A small network was shown many inputs. Here are its activations along a few directions, one row for each input.
In each table, some parts of the input vary, and every possible input appears once, in random order.
A made-up example of a description, with smaller parts first: one of 4 places along a line, together with either a single point or one of 9 places around a ring or (one of 2 separate values, together with one of 8 places around a ring).
Shared parts are said once, and a part with two or three values counts as separate values.
(in the rows, 128 means zero)

Table:
row 1: [137 140 174 120 142 161 118 163  25 151 156 201 170  58 144]
row 2: [138 137 119 105 145 112  90 106 107 117 164 176 119 169 120]
row 3: [158 181 118 123  95 167 167  93 158 138 135  44 138  45 145]
row 4: [130  72 193 151 147 167 151 144  73 158 121 130 157  92 118]
row 5: [151 157  78 113  92 144 172  94 201 128 134  55 125 143 134]
row 6: [150 136  75 137  90 133 167  95 194 140  78  90 116 138 123]
row 7: [177 146 112 133  83 161 156  94 150 150  75  71 132  49 156]
row 8: [148 146 107 108 114 136 185 135 210 111 107  82  76 102 160]
row 9: [114 151 139  96 104 107  41 139 101 119 149 163 145 177 100]
row 10: [181 155 144 111 109 151 181 136 151 134 102  53 103  59 176]
row 11: [115  89 161 144 173 125 165 131 132 145 109 135 134 193  94]
row 12: [100  84 113 144 167 116 103  98 134  91 150 142 114 127 153]
row 13: [108  78 163 144 182 140 152 140 143 142 123 155 126 138  96]
row 14: [ 91 153 171 109 118 102  79 183 103 136 130 196 169 171  90]
row 15: [ 95 133 183 121 127  85 116 189 106 146 108 170 165 178  67]
row 16: [142 157  86 122 102 148 163  93 213 127 145  71 110  95 136]
row 17: [145 146  70 154  74 134 138 122 185 138  62  67 130 143 106]
row 18: [124  82 141 148 130 137 101 102  55 105 147 111 145  78 185]
row 19: [156 142  92 106  92 124 190 127 198 113 111  73  89 151 167]
row 20: [117 114 111 136 153  97  93  95 112 117 146 130 100 165 147]
row 21: [100 139 145 101 162 118 123 152 102 137 144 211 145 164 108]
row 22: [105 100 175 157 135 119 129 162 123 140  97 122 157 201  78]
row 23: [104 142 140 113 173 134 113 161 113 132 162 230 134 114 114]
row 24: [138 142  75 139  86 142 155  87 207 128  89 105  99  92 133]
row 25: [104 129 126 141 108  88  53 122 109 112 131 115 123 174 134]
row 26: [104 116 156 121 177 113 150 171 121 146 136 207 131 116  86]
row 27: [110  88 118 144 162  91 120  93 123  98 132 122 125 179 157]
row 28: [108 119 161 117 168  96 162 161 111 151 119 186 141 169  82]
row 29: [ 90 102 127 153 121  93  78 121 114  90 118 102 149 188 141]
row 30: [121 136 106 105 158 139  72 112 112 106 183 195 108 121 122]
row 31: [162 140 141 118 124 157  81 118  35 129 182 166 139  69 155]
row 32: [135 115 186 131 144 140 153 170  51 158 132 178 161  68 112]
row 33: [145 152  92 129  83 131 171 158 184 115  89  51  97 153 137]
row 34: [147 162  70 129  82 148 156 137 187 128 112  31 128 151 106]
row 35: [146 114 137 148 120 135  85 102  42 125 164 123 120  62 177]
row 36: [109 114 106 139 163 117  79 102 122 109 164 147  86 114 147]
- The inputs of row 26 and row 28 match in every part but one. If row 12 is changed in the same way as row 26 into row 28, which row does it become? => row 27
- What is each input in this table made of? => one of 4 places along a line, together with either one of 3 separate values or one of 6 places around a ring
- Which other rows does row 8 become when the choice among 3 separate values takes its other values? List them by row number. => row 16, row 24
- A walk changes only the place on the line of 4. It starts at row 34 and steps to row 5. List the rest of the walk in order. => row 16, row 3

Table:
row 37: [116 114 149 134 142 121 124 139 118 132 130 130 143 173 102]
row 38: [125 101 145 143 145 130 141 148 109 140 109 146 133 138 112]
row 39: [122 139 140 116 146 113 130 142 133 134 142 154 131 162  99]
row 40: [108 110 122 139 135 108  95 137 115 115 122 139 129 179 119]
row 41: [111 127 141 119 144 130 148 147 129 134 124 171 132 124 112]
row 42: [132 107 151 135 138 135 100  97  81 125 148 134 132  96 159]
row 43: [134 130 125 124 147 144 100 118  94 120 171 153 115  82 144]
row 44: [169 158  61 125  74 155 174  80 228 131  97  44 105 108 146]
row 45: [154 143  85 131  80 139 182 102 212 112  92  12 104 117 166]
row 46: [103 134 123 117 136  98  98 130 136 113 131 166 125 166 124]
row 47: [131 147 144 117 128 137 120 151 100 137 145 154 135  89 122]
row 48: [133 126 153 136 121 126 122 144  78 144 125 133 152 101 131]
- What is each input in this table made of? => one of 2 separate values, together with either a single point or one of 5 places along a line
- The inputs of row 42 and row 43 match in every part but the choice among 2 separate values. If row 40 is changed in the same way as row 42 into row 43, which row does it become? => row 46

Table:
row 49: [148 144 114 126  97 150 131 113 149 130 115 102 120  74 151]
row 50: [123 128 105 128 122 113 151 145 170 124 102 110 119 198 104]
row 51: [103 109 111 127 173 120  84 101 105 103 178 183 109 138 136]
row 52: [151 165  98 111 100 131 162 115 186 130 116  97 109 101 141]
row 53: [131 121 123 135 124 110 136 123 148 131 112 103 127 179 114]
row 54: [120 140  96 125 123 131 162 138 192 121 114 105 116 151 108]
row 55: [132 115 142 144 119 138 103 118 105 124 132  94 134 103 144]
row 56: [115 116 142 138 122 113 109 136 104 119 121 110 140 147 137]
row 57: [151 130 129 132 102 142 114 103 100 127 130  97 131  83 170]
row 58: [106 136 165 116 154 115  90 161  76 152 149 226 162 152  75]
row 59: [129 106 182 125 172 144 164 153  73 146 140 180 142  82 128]
- What is each input in this table made of? => either one of 3 separate values or one of 8 places around a ring
- What sort of input is row 55? => one of 8 places around a ring

Table:
row 60: [120 146 100  92 134 137 104 123 122 101 161 192 125 136 125]
row 61: [131 130 172 130 137 128  95 170  75 172 111 166 171 141  74]
row 62: [137 142  83 146 118  93 131 114 159 113 103  43 120 170 165]
row 63: [166 159 145 109  91 165 123 142  62 109 155 103 128  32 191]
row 64: [ 83  76 122 169 148 137  76 119  69 117 164 163 139 147 134]
row 65: [104  75 194 154 143 101 110 167  90 135 123 135 156 151  79]
row 66: [131 174  66 125  76  97 111 122 150 129 118  58 123 150 139]
row 67: [124 164 100 100  64 131 120  81 171 124 133  56 135 158 135]
row 68: [112 129 126 137 154 132  55  99  71 134 149 197 145 118 118]
row 69: [150 108  92 141 159 173 192 110 171 142  90  86 124  90 126]
row 70: [143 145  74 123 116 168 181 113 161 156 105 107 125  62  98]
row 71: [192 114 103 143 129 152 185  71 169 144 125  83 113 135 133]
row 72: [118  94 195 121 153  90 163 168  96 142 116 150 163 144 101]
row 73: [159 119 162 118 122 146 147 131  55 111 144  83 114  48 220]
row 74: [120 176 161 102 133 125 132 212 143 130 144 166 124 154  91]
row 75: [105 108 112 122 165 116 132 125 117  94 172 173 122 146 152]
row 76: [155 107  97 145 100 110 121 127 187 107  62  69  84 153 163]
row 77: [118 109 129 151 126 156 175  97 211 133  76  95 122  94 148]
row 78: [133 132 116 121 108 129 139  77 176 107 117  38 133 178 161]
row 79: [ 89  81 170 176 170 129  94 128  49 137 124 147 130 155 100]
row 80: [116 151 113 139  91 150 160 108 206 158 105 121 128  64 125]
row 81: [103 134 174 129 154 111 186 178 114 114 114 150 114 174 114]
row 82: [125 133 100 112 144 131  69 105 115 118 175 204 142 118 141]
row 83: [185 151  91 131  92 151 167  83 161 168 150 102 112 110 107]
row 84: [104  90 131 123 174  85 106  74  96 109 157 185 113 111 157]
row 85: [113 125 175 152 152 136  47 139  79 160 135 171 144 139  75]
row 86: [150 144  79 129  54 110 106 133 178 131  82  93  90 136 146]
row 87: [122 160 137  84 147 118 129 164 143 113 157 182 114 133 106]
row 88: [129 153 169 111 118 132 125 199 109 136 120 160 180 147  90]
row 89: [102 114 149 105 167 102 158 160 137  98 154 159 105 147 127]
- What is each input in this table made of? => one of 2 separate values, together with either a single point or one of 6 places around a ring or one of 8 places around a ring
- The inputs of row 65 and row 61 match in every part but the choice among 2 separate values. If row 84 is changed in the same way as row 65 into row 61, which row does it become? => row 82
- Which other rows does row 78 become when the choice among 2 separate values takes its other values? List them by row number. => row 67
